These are the activations of a small neural network, seen along a few directions. Each row is one input.
Each table varies a few parts of the input and shows all the possible inputs, shuffled.
A made-up example of a description, with smaller parts first: values(3) and (point or line(11) or (line(4) and ring(8))).
Shared parts are said once, and a part with two or three values counts as separate values.
(in the rows, 128 means zero)

Other details of the inputs shift rows strongly along two fixed directions, in all tables alike. That doesn't count.

Table:
x1: [ 85 167 130 128 173 137 121  78 153  73  94 134]
x2: [ 80 156 115 127 171 135  96  74 152  83  91 136]
x3: [110 131 127 142 138 124 110 123 130 114 107 128]
x4: [144 139  85 110  81 113 160 144 143 174 161 135]
x5: [116 131 140 136 148 125 128 112 134 103 119 130]
x6: [166 153 108  85  85 143 165 142 136 203 159 132]
x7: [130  78 183 185 163 126  99 151  88  84 104 117]
x8: [125 166 102  92 107 126 145 127 151 136 138 127]
x9: [122 115 134 138 152 129 126 103 129  99 128 130]
x10: [184  71 157 155  79 111 135 229  75 163 155 108]
x11: [120 187  79  69 100 124 162 112 171 147 149 132]
x12: [112 200  76 100  92 119 160 126 168 155 126 135]
x13: [187  56 158 159  88 132 128 187  81 207 156 127]
x14: [161 147 123 108  93 139 173 128 140 195 156 137]
x15: [132  54 181 175 165 123  98 136  90  91 122 120]
x16: [ 84 169 126 112 171 141  99  81 144  70  93 126]
x17: [124  62 158 169 157 123  82 134  96 104 116 123]
x18: [121 121 122 116 140 135 118 115 123 104 132 125]
Each input here is: values(3) and (point or line(5)).
- The inputs of x16 and x3 match in every part but the values(3) part. If x6 is changed in the same way as x16 into x3, which row does it become? => x13
- Which other rows agree with x15 in the values(3) part? List them by row number. => x1, x5, x7, x9, x14

Table:
x19: [118 107 123 150 128 123 102 134 114 123 114 131]
x20: [110 145 121 105 143 130 130  91 153 125 128 137]
x21: [112 123 139 127 146 125 124 100 143 105 127 130]
x22: [ 92 142 100 104 152 127 106  97 149 112 117 135]
x23: [124  97 133 131 141 122 102 133 114 134 131 127]
x24: [162  84 165 151 122 130 129 166  92 123 143 117]
x25: [ 84 170  88  99 134 112 129  85 176  93 122 134]
x26: [161 123  88 107  55  86 180 192 141 173 180 124]
x27: [166 147 100 116  50 115 183 165 142 209 166 134]
x28: [ 97 195 137 137 131 126 122 142 148 122  72 125]
x29: [124 149 125 112 147 128 154 100 151 114 134 131]
x30: [156 185  75  77  70 143 183 126 162 240 158 147]
x31: [102 123 132 130 155 137  90 109 121  79 104 125]
x32: [ 77 166 107 104 165 127 110  63 166  86 107 137]
x33: [166 181  84  99  62 122 209 151 155 206 168 136]
x34: [115 135 105 141 129 117 127 137 125 109 117 126]
x35: [162 155  85 120  57 103 185 181 134 191 165 126]
x36: [168 161  94  79  66 135 172 156 140 216 169 131]
x37: [152  81 194 176 114  98 115 227  89 135 111 105]
x38: [109 175 107 104 131 132 137 104 151  99 125 128]
x39: [ 96 119 123 136 170 112 107 111 133  62 111 123]
x40: [171  43 168 163 117 128  94 194  62 152 141 112]
x41: [153  58 146 181 110 109 111 191  80 129 134 119]
x42: [176  58 186 162 127 137 128 173  78 129 146 116]
x43: [ 97 166 119 118 162 135 119  94 138  70 108 123]
x44: [110 113 118 124 133 111 112 123 134 109 127 129]
x45: [115 117 152 132 172 135 124  91 138  90 121 132]
x46: [116 120 144 137 166 122 125 109 128  87 122 124]
x47: [108 142 126  99 166 152 118  73 150 137 120 141]
x48: [112 181 111  80 153 168 127  66 157 140 116 141]
x49: [133 108 154 152 139 145 122 112 119 133 119 134]
x50: [155  60 154 158 104  99 124 178  99 136 154 117]
x51: [132  87 161 156 136 127  99 144  97  96 124 116]
x52: [140 111 127 154 111 116 129 155 112 137 133 127]
x53: [151  77 146 155 123 100 130 174 100 119 146 114]
x54: [149  68 170 143 144 134 116 132 104 140 137 129]
x55: [149 181  80  78  68 106 204 140 177 182 176 135]
x56: [141  99 149 162 133 129 123 141 105 127 125 128]
x57: [103 187 112  95 135 145 139  77 166 107 120 133]
x58: [115 176 108 103 133 154 140  75 159 155 117 147]
x59: [ 97 159 109 131 133 128 119  93 149 112 109 135]
x60: [150 189  68  81  65 133 178 134 161 231 156 144]
x61: [148  73 175 152 145 142  98 142  87 118 124 120]
x62: [124 131 153 123 150 153 123  94 132 106 120 129]
x63: [ 93 161 109 116 160 133 116 101 139  63 106 123]
x64: [117 158 132  99 152 161 127  77 146 123 118 137]
x65: [163 126  84 117  56 113 153 185 123 216 159 132]
x66: [146 163  70 108  42 102 176 167 153 193 161 134]
x67: [ 88 173 113 117 162 150 110  58 155 112  95 144]
x68: [151  75 141 142 118 130 100 174  87 141 134 118]
x69: [148  84 166 168 142 139 122 138  98 128 124 129]
x70: [141  94 140 126 133 130 118 137 114 159 141 129]
x71: [ 80 174 103 121 156 138 104  67 155 102  93 141]
x72: [115 135 150 136 172 144 115 103 118  74 110 121]
x73: [119 118 198 169 155 131  87 179  94  84  73 106]
x74: [122 132 135 150 150 133 126 116 119 112 113 128]
x75: [134 131 150 130 155 146 135 114 119  99 125 123]
x76: [140  84 146 154 128 119 108 166  94  95 130 115]
x77: [120  68 166 168 155 128  76 142  88  68 109 114]
x78: [ 82 173  98 116 162 145  96  68 150 118  92 141]
x79: [168  57 173 151 115 121 137 162 102 152 156 123]
x80: [138 101 133 138 120 104 134 152 122 120 146 123]
x81: [ 98 187  99  91 134 138 126  83 161 109 116 134]
- The inputs of x37 and x73 match in every part but one. If x32 is changed in the same way as x37 into x73, which row does it become? => x81
- What is each input in this table made of? => values(3) and (point or (line(4) and line(5)))
- A walk changes only the line(4) part. It starts at x69 and steps to x56. List the rest of the walk in order. => x52, x41

Table:
x82: [163 114 110 123  73 108 159 173 126 198 161 132]
x83: [123 141 142 125 156 153 125  92 129 111 116 132]
x84: [117 157 101 102 126 134 131 108 147 139 127 136]
x85: [110 111 140 129 168 127 110 106 126  71 125 121]
x86: [105  94 140 144 161 128  83 111 114  90 109 127]
x87: [112 154 122 118 148 139 137  89 150 107 121 136]
x88: [121 156 121 111 141 141 141  94 144 112 128 134]
x89: [113 146 120 136 123 115 114 158 125 109 105 118]
x90: [129 126 134 133 132 140 118 117 125 162 120 136]
x91: [113 149 106 107 125 132 123 108 147 138 124 137]
x92: [115 121 109 119 125 115 116 125 135 117 135 128]
x93: [118 193  61  80  93 123 166 103 172 152 147 139]
x94: [121 126 162 128 174 160 106  93 120 109 107 128]
x95: [161  80 117 147  86 102 141 181 105 159 164 123]
x96: [106 144  99 118 139 124 120  98 141 100 128 131]
x97: [113 133 152 124 175 154 109  88 129  97 107 130]
x98: [124 122 162 129 159 154 108 102 123 121 112 129]
x99: [126 105 143 138 142 117 129 124 126 107 132 126]
x100: [119  98 146 135 151 119 111 122 122  85 132 120]
x101: [125 149 133 130 108 109 136 167 133 114 120 115]
x102: [146 132 137 121 115 129 153 133 135 161 141 132]
x103: [104 110 130 134 164 131  93 105 121  89 111 128]
x104: [150  92 138 139 120 116 137 150 108 113 154 119]
x105: [145 162  95 102  90 137 156 128 141 184 145 137]
x106: [172  92 145 129  99 123 151 175 106 161 160 122]
x107: [133 172  90  88  87 133 153 125 157 189 143 140]
x108: [108 112 146 131 163 130 106 102 129  80 117 125]
x109: [118 117 137 169 127 114 104 165 106 102 100 118]
x110: [120 145 138 143 121 106 137 157 132 106 114 118]
x111: [140 100 152 150 143 152 101 123  97 144 116 130]
x112: [101 126 140 140 169 142  94  88 129 114  97 138]
x113: [143 123 124 151  83  94 138 200 116 153 129 118]
x114: [166  78 179 157 136 149 120 148  83 144 134 122]
x115: [163  72 163 153 116 116 137 168 101 148 148 123]
x116: [118 155 111  98 135 128 145 105 152 110 136 129]
x117: [115 183  96  88 114 147 137  95 161 172 124 142]
x118: [122  84 134 151 141 109 105 136 112 109 131 125]
x119: [177 118 112 112  65 124 160 183 117 215 166 129]
x120: [144 103 167 144 143 141 125 127 112 145 125 129]
x121: [136 138 119 126 117 145 131 120 129 171 128 137]
x122: [108 149 115 118 145 129 138  92 151  96 126 132]
x123: [162  75 177 163 135 145 121 149  89 147 132 124]
x124: [117 135 147 120 157 147 116  97 135 113 114 131]
x125: [104 172  96 105 138 141 127  82 153 122 116 140]
x126: [ 98 119 122 142 162 132  99  93 129  88 107 132]
x127: [115 150 118 144 119 117 118 152 121 107 105 120]
x128: [107 171  81  97 113 115 148 102 168 141 135 139]
x129: [108 152 114 124 144 146 118  89 142 131 110 140]
x130: [128 102 147 141 153 131 118 116 113  88 128 123]
x131: [139  89 124 135 119 112 118 156 109 127 146 121]
x132: [125 104 157 136 154 135 111 117 119 103 120 126]
x133: [127 195  94  87 108 141 175  96 174 159 139 141]
x134: [158  80 141 142 104  99 148 172 112 138 164 118]
x135: [118 192 100 116  96 112 166 147 158 123 125 124]
x136: [159 115 145 154  91 108 147 201  99 130 137 111]
x137: [132 124 114 132 116 128 131 130 128 148 132 135]
x138: [172  93 140 133  94 137 132 174  96 199 149 126]
x139: [113 220  85  84  95 115 173 138 175 128 127 124]
x140: [139  88 142 149 132 115 130 142 113 104 145 121]
x141: [ 96 123 146 158 152 118  80 145 114  78  83 117]
- What is each input in this table made of? => values(2) and ring(5) and (point or line(5))
- The inputs of x132 and x91 match in every part but the values(2) part. If x122 is changed in the same way as x132 into x91, which row does it become? => x126
- The inputs of x100 and x92 match in every part but the values(2) part. If x85 is changed in the same way as x100 into x92, which row does it become? => x131
- Which other rows does x137 become when the values(2) part takes its other values? List them by row number. => x87
- Which other rows does x85 become when the line(5) part takes its other values? List them by row number. => x94, x97, x106, x116
